These are the activations of a small neural network, seen along a few directions. Each row is one input.
In each table, some parts of the input vary, and every possible input appears once, in random order.
Descriptions start from the smaller parts, as in this example, which fits no table here: ring(8) and (point or (values(2) and line(4)) or line(9)).
Shared parts are said once, and a part with two or three values counts as separate values.

A family of inputs:
row 1: [ 0.23 -0.49  1.46 -1.54  2.26  1.28  1.48 -0.16  0.13  3.11 -2.00 -3.56
 -0.13  0.90 -1.13]
row 2: [ 2.35 -1.42  2.76 -2.01  2.34  1.14  0.46  4.68 -3.20 -0.63 -1.10 -3.75
  1.48 -0.22 -1.57]
row 3: [-0.98 -3.99  0.79  3.00 -0.60  1.29 -0.87  4.17 -0.63 -4.98  0.09 -1.30
  2.24  0.39  0.89]
row 4: [-0.08  2.40  0.06 -3.34  0.39 -0.74  1.88 -3.92  0.68  1.93 -0.99  1.12
 -0.58 -0.55 -1.35]
row 5: [ 0.49  2.45 -3.33  1.55 -3.48 -3.46 -2.07 -0.88  1.56 -2.82  1.29  4.03
 -0.08 -1.85  0.26]
row 6: [ 0.42  2.18  0.19 -1.44  0.74 -0.66  1.62 -2.14  0.46  5.16  0.16 -1.08
 -1.50 -0.04 -0.44]
row 7: [ 1.92  2.59 -1.28  0.26  0.28 -0.82 -2.37  1.20 -2.26  3.75  3.35  2.85
 -3.37  0.02  1.66]
row 8: [ 1.01 -2.84  2.38  0.16  2.87  3.06 -0.41  4.92 -3.51 -0.63  0.88 -2.33
  0.80  0.99  0.91]
row 9: [-0.28  1.58 -2.45  3.04 -3.45 -2.43 -2.05  0.10  0.66 -0.58  3.08  3.71
 -1.67 -0.90  2.00]
row 10: [-0.47  0.49 -0.22  0.65  1.19  0.93 -0.67 -1.69 -0.30  5.02  1.30  0.66
 -2.67  1.72  1.22]
row 11: [-0.81 -2.06  1.49  0.54  2.45  3.02 -0.02 -0.06 -0.56  2.97 -0.34 -1.99
 -1.04  2.38  0.91]
row 12: [-3.01 -3.06  0.32  3.31 -1.27  1.42  0.31 -1.16  2.36 -1.36 -0.61 -1.12
  0.66  1.46  1.24]
row 13: [-2.20 -2.24  0.26  1.68 -1.96  0.38  0.38 -2.62  2.94 -3.71 -2.20 -0.83
  2.30  0.42 -0.58]
row 14: [ 2.97  4.16 -1.31 -1.81  0.10 -2.56 -0.87  1.10 -1.57  3.89  1.69  1.28
 -2.46 -1.45 -0.37]
row 15: [-0.43 -0.15  1.78 -3.45  1.65  1.35  2.53 -2.30  0.42 -0.11 -2.62 -1.52
  1.05  0.11 -1.66]
row 16: [ 2.05  4.66 -1.39 -3.62 -0.16 -2.32  0.84 -0.90 -0.90  0.80  1.38  3.16
 -1.07 -2.48 -0.45]
row 17: [-2.46 -0.59 -1.82  3.41 -2.21 -0.81 -1.06 -2.45  2.52  0.66  0.50  1.68
 -1.27  1.12  1.16]
row 18: [-0.42 -2.98  0.33  1.45 -0.89  0.42 -0.11  2.84  0.30 -7.20 -1.18 -1.16
  4.09 -0.88 -0.49]
row 19: [-1.89  0.35 -2.27  1.95 -2.58 -1.71 -0.37 -3.77  3.52 -1.55 -0.76  1.83
  0.62 -0.15 -0.19]
row 20: [ 1.60 -1.05  2.25 -3.79  2.34  1.23  1.38  3.03 -2.59 -3.73 -1.93 -1.70
  2.61 -0.96 -2.03]
Question: Describe the family of inputs behind these rows.
Answer: line(4) and ring(5)
Question: The inputs of row 9 and row 17 match in every part but the line(4) part. If row 5 is changed in the same way as row 9 into row 17, which row does it become?
Answer: row 19
Question: Change only the line(4) part in row 16. List by row number the other rows that result.
Answer: row 4, row 15, row 20

A family of inputs:
row 21: [-2.29  1.96 -4.70  2.92 -5.80 -5.80 -2.46 -0.94  2.69 -1.86  0.49  6.03
 -2.87 -1.02 -0.19]
row 22: [ 3.31  6.09 -1.52 -3.72  0.50 -2.76  0.69 -1.10 -0.10  3.82  0.84  3.21
 -3.38 -1.56  0.61]
row 23: [ 1.86 -2.54  2.27 -1.88  4.14  2.33 -0.30  4.78 -3.65  0.22 -0.33 -2.60
  0.23  0.53 -1.38]
row 24: [ 0.92  0.77 -2.70  5.68 -2.70 -2.05 -3.98  0.43  1.35  2.79  2.71  0.16
 -1.02  0.33  1.66]
row 25: [ 2.59 -1.47  1.28 -2.98  5.00  2.36 -1.66  4.64 -3.76 -0.47 -1.88 -1.24
  0.48  1.38 -1.40]
row 26: [-1.80  1.64 -1.38 -0.66  2.25  0.19  2.39 -4.08  1.49  5.59 -0.37  0.43
 -2.48  1.88 -0.36]
row 27: [-1.67  0.13 -1.62  3.56 -2.79  0.66 -2.07 -2.29  0.29 -3.20  4.55  6.31
 -0.89  0.26  4.24]
row 28: [-0.80  4.06 -2.76 -2.45  0.54  0.30  1.33 -1.96  2.11  2.00  0.82  2.40
 -1.90 -1.83  1.74]
row 29: [-1.06 -3.01  1.81  1.12 -0.79  1.50  1.31  0.94  1.39 -4.21 -1.94 -2.83
  2.87 -0.05  0.01]
row 30: [ 0.48 -2.45  2.54 -0.87  2.67  2.19  1.05  4.30 -2.93  0.01  0.04 -3.41
  0.90  0.47 -0.32]
row 31: [-0.50 -2.83  2.78  0.03  0.79  1.81  2.10  3.60 -1.57 -1.00 -0.18 -3.82
  1.41  0.35  0.16]
row 32: [-2.41 -0.27  0.82  0.10 -0.46  0.44  0.17 -7.11  2.21  6.44 -0.87 -0.14
 -1.86  2.23 -0.29]
row 33: [-1.19 -3.18  2.51  0.82 -0.22  1.33  2.16  2.34 -0.40 -1.94 -0.53 -3.42
  2.36 -0.16  0.12]
row 34: [-0.65 -2.56 -0.44  0.63 -0.11  0.69 -0.35 -0.89  2.00 -7.46 -3.70 -1.35
  4.56 -0.24 -1.58]
row 35: [-1.08 -3.21  0.93  1.04 -0.40  0.53  0.97  0.13  1.14 -5.39 -2.16 -2.28
  4.63 -0.20 -1.54]
row 36: [ 4.31  6.88  0.17 -3.34 -2.63 -3.72 -1.36 -2.78 -2.24  4.65  2.51  2.54
 -3.06 -2.35 -1.48]
Question: Describe the family of inputs behind these rows.
Answer: values(3) or line(5) or line(8)
Question: What sort of input is row 27?
Answer: values(3)

A family of inputs:
row 37: [ 0.64  4.47 -5.22 -0.78 -0.88 -3.29 -2.04 -0.72 -0.05 -0.87  2.73  7.71
 -2.19 -1.83  0.99]
row 38: [-4.75 -4.23  1.80  2.05  0.78  4.05  2.08 -1.77  1.40  0.12 -0.28 -0.69
 -0.72  2.88  2.51]
row 39: [-3.57 -1.71  0.77 -0.60 -0.44  1.09  4.51 -3.51  4.15 -2.38 -3.18 -2.48
  2.60 -0.17 -0.66]
row 40: [-0.48  0.52 -1.30  4.35 -2.18 -0.54 -1.99 -3.53  2.54  3.59  1.78 -0.30
 -0.77  0.95  1.55]
row 41: [ 5.16  7.36 -0.64 -5.97  2.75 -2.72 -0.10  1.54 -4.63  9.23  2.86  2.22
 -5.52 -1.69 -0.76]
row 42: [ 1.29  3.50 -3.76  4.07 -3.71 -4.13 -3.32  1.00  0.42  3.04  4.50  3.36
 -3.07 -1.28  2.16]
row 43: [ 3.39  4.38  1.83 -5.68  4.28  0.87  1.23 -2.99 -2.52  9.78  0.14 -1.44
 -3.22  0.55 -1.36]
row 44: [-1.14  1.49 -2.75 -0.50  0.65  0.29 -0.71 -5.25  2.06 -0.32  0.01  4.06
  0.11  0.41  0.38]
row 45: [ 0.55 -3.87  0.24 -1.07  3.54  2.84 -0.60  5.59 -2.45 -8.44 -1.61 -0.32
  4.57 -0.21 -0.65]
row 46: [ 1.16  5.55 -3.28 -1.12 -4.05 -4.98  0.33 -1.56  1.32 -1.45  2.32  4.93
 -0.94 -3.84  0.20]
row 47: [ 1.08 -2.79  2.17 -1.42  0.38  1.17  1.76  4.76 -1.07 -9.02 -2.02 -3.11
  5.81 -2.22 -1.42]
row 48: [-0.11  0.99 -0.35  1.79 -4.10 -2.96 -1.88 -4.72  2.68  1.46 -1.53  0.04
 -0.63  0.37 -1.90]
row 49: [ 0.43  0.09  3.42 -5.44  6.36  3.34  4.09 -0.41 -1.82  8.30 -2.62 -5.17
 -1.96  1.99 -1.64]
row 50: [-0.02  3.04 -2.25  1.52 -2.83 -2.01 -2.10  0.18 -1.42  1.05  5.21  6.71
 -4.26 -0.79  3.39]
row 51: [ 1.66  3.96 -2.81  1.50 -5.63 -6.55 -3.20 -0.19  0.57  0.91  1.20  3.70
 -2.93 -1.86 -1.30]
row 52: [ 5.07 -0.99  4.82 -6.26  7.17  3.42  1.34  7.85 -7.04  1.67 -1.47 -5.81
  1.24 -0.07 -2.40]
row 53: [-1.80  0.06  0.22  1.81 -1.30  1.57 -0.77 -4.35  0.69  1.61  2.49  3.05
 -1.96  1.45  2.78]
row 54: [-3.07 -3.30  1.24  2.03 -2.01 -0.49  0.98 -2.14  3.39 -0.02 -4.29 -3.70
  0.62  1.80 -2.18]
row 55: [ 1.20 -4.85  1.69  3.78  0.71  2.00 -1.88  7.31 -1.98 -4.52  0.17 -4.67
  3.70  0.33  0.52]
row 56: [-0.61  2.58 -0.81 -0.84 -2.52 -1.38  1.65 -6.09  3.44 -0.90 -0.41  1.26
  1.36 -1.60 -0.39]
row 57: [-0.11 -5.30  3.20  1.23  1.59  4.12 -0.67  6.50 -3.82 -6.51  0.87 -1.32
  2.49  0.83  1.75]
row 58: [-4.10 -2.80 -1.16 -0.26  2.73  2.76  2.15 -2.68  2.76 -1.80 -2.75  0.32
  1.37  1.84  0.10]
row 59: [-3.44 -3.77  0.29  4.59 -0.10  1.93  0.87 -0.95  3.25  2.11 -0.99 -4.04
  0.48  2.38  1.28]
row 60: [ 1.57 -4.38  2.64  1.21 -1.20 -0.41 -1.77  6.12 -1.83 -6.65 -3.14 -4.33
  3.82 -0.24 -2.94]
Question: Describe the family of inputs behind these rows.
Answer: line(4) and (point or ring(5))
Question: The inputs of row 49 and row 52 match in every part but the line(4) part. If row 39 is changed in the same way as row 49 into row 52, which row does it become?
Answer: row 47
Question: List by row number the other rows that have the line(4) part in common with row 43.
Answer: row 40, row 44, row 48, row 53, row 56
Question: Change only the line(4) part in row 48. List by row number the other rows that result.
Answer: row 51, row 54, row 60
Question: Start at row 50 and move only the line(4) part, one step at a time. The first step leads to row 53. Which rows follow, in order?
Answer: row 38, row 57
